Each row below holds a small network's activations on one input, seen along a few directions.
Each table varies a few parts of the input and shows all the possible inputs, shuffled.
A made-up example of a description, with smaller parts first: one of 5 places around a ring, together with either a single point or one of 11 places around a ring or (one of 3 separate values, together with one of 4 places along a line).
Shared parts are said once, and a part with two or three values counts as separate values.
In the rows, zero is written as 128.

Table:
r1: [125 105  66 139 185  75 105  29 165 166 167 119 110 134 172 144  78]
r2: [103 157 152 155 141 112 167 162  91  83 137  74 134  87 142 106 141]
r3: [180 116 150 112  83 148 109 143 141 103  96 142 135 142 111 142 135]
r4: [169 148 127 135  74 149 121 172 134 141 116 129 116 145  92 139 144]
r5: [168 146 126 120  52 137 118 187 118 138 123 109 100 121 123 143 131]
r6: [178 117 148  99  62 134 105 160 127 101  99 125 118 119 143 142 120]
r7: [100 129 129 121 124 129 144 171 127 143 127 142 125 145  84 115 174]
r8: [ 93 137 107 100 126 137 151 185 132 127 128 142 121 139 101 117 168]
r9: [118 141 141 130 109 137 146 167 117 135 112 124 106 118  80 118 162]
r10: [150 137 116 127  90 142 120 176 145 149 133 146 133 171  94 135 155]
r11: [145 116 105 169 173  68  99  19 144 170 149 108  95 113 149 156  78]
r12: [125 113 135  74 107 202 102 136 115  79 104 178 157 173 141 118 115]
r13: [144 117 171 103  86 198 100 116 101  82  86 163 148 150 115 124 107]
r14: [ 80 151 114 140 172 128 176 163 120  85 139 107 165 132 138 107 167]
r15: [102 146 146 147 140 138 153 165 103 109 114 110 139 100  88 107 163]
r16: [126  97  90 168 182  70  96  26 158 173 167 124 111 137 152 152  90]
r17: [125 107  92 130 196  99 134  31 168 195 161 140 120 121 188 136  68]
r18: [145 147  95 104  91 152 124 190 154 137 135 144 130 167 112 138 148]
r19: [162 105 138 104  99 140 109 149 151 114 116 157 150 167 113 139 148]
r20: [147 126 103 154 149  52  93  31 133 163 156  95  79  90 179 148  70]
r21: [117 138 140 115  91 125 145 183 100 129 121 106  90  92 110 121 148]
r22: [158 114 116  82 101 151 111 163 160  98 116 156 146 163 133 140 140]
r23: [146 128 131 146 160  75 122  33 140 190 149 116  90  76 193 138  59]
r24: [140 118 170  94  67 183  96 135  89  77  86 148 131 130 146 120  90]
r25: [ 85 133 133 138 155 129 151 170 113 119 128 127 157 127  92 105 177]
r26: [102 143 146 133 123 124 153 183  86 101 124  94 121  76 117 106 147]
r27: [144 118 132 161 184  93 128  21 150 198 144 128 107  99 164 148  66]
r28: [ 84 143 138 159 170 121 165 150 118 103 140 104 171 134 118 110 173]
r29: [ 78 140 110 118 157 137 161 184 115 101 128 129 152 122 111 104 172]
r30: [126  99 116 158 192  94 125  28 162 201 162 144 123 123 166 146  80]
r31: [129 106 156  95 102 190  99 122 111  92 106 177 162 174 118 122 125]
r32: [102 158 152 167 156 128 167 145 109  94 127  88 153 109 114 111 158]
What do these inputs look like to the network? -> one of 4 places along a line, together with either one of 2 separate values or one of 6 places along a line
Changing only the place on the line of 4 turns r16 into r20. The same change can be made to r30. Which row results? -> r23
Change only the choice among 2 separate values in r1. List by row number the other rows that result. -> r17
Which other rows agree with r13 in the place on the line of 4? List them by row number. -> r3, r4, r9, r11, r15, r27, r32

Table:
r33: [149  91 140  51  23 154  87 235  82  74 103 130  95  92 122 123 132]
r34: [119 125 112 110 148 104 143 113 155 185 150 138 117 120 208 134 112]
r35: [ 84 193 131 181 179  78 177 209 100 130 177  86 126  91  74  99 215]
r36: [127 104 134 110  94 201 117 182 127 111  97 205 183 201  75  93 164]
r37: [158 122 101 151 129  76 121 106 160 207 137 128  78 128  94 160  99]
r38: [145 186 137  94  20 159  91 186  79  68  76 119 106 142 120 119 134]
r39: [204 148 187 115  39 185 163 211 137  70  98 113 127 149 118 139 151]
r40: [153 125  49 133 147  91 118  95 162 129 169 101 139 139 152 143 120]
r41: [162  93 167 168 139  86  94  30 115 143 124 118 133 134 138 151 112]
r42: [127 111 180 133 151 120 115  34 105 136 143 134 144 118 163 112  65]
r43: [132 130  70 100 178 131 137  98 135 126 151 118 135 134 191 125  88]
r44: [124 128 121 114 140 113 151  94 137 197 132 169  88  95 151 147  99]
r45: [154 108 129 165 138 115  94  57 133 183 114 118  76 116  91 147 110]
r46: [ 61 150 150 135 186  99 213 188 111  79  95  78 163  63  97  76 204]
r47: [115 118 127 129 184 124 110  76 133  89 132 136 140 122 188 131  62]
r48: [141 108 111 164 155  89  91  65 154  89 135 126 138 127 161 161 111]
r49: [168 142 171 120  87 215 117 193 126 120  88 162 197 147  86 145 151]
r50: [145 126  89 144 122  69 115 116 191 190 169 102 115 142 153 140 117]
r51: [ 19 152 127 192 164 139 199 181  67 109 150  68 142 107 102 100 169]
r52: [119 127 142 127 143 156 118  47 126 169 130 144  91  91 126 113  79]
r53: [ 86 103 114  52 122 184 117 170 152  84 120 195 155 230  77 130 192]
What do these inputs look like to the network? -> either one of 3 separate values or one of 6 places along a line or (one of 2 separate values, together with one of 6 places around a ring)
Change only the choice among 2 separate values in r48. List by row number the other rows that result. -> r47
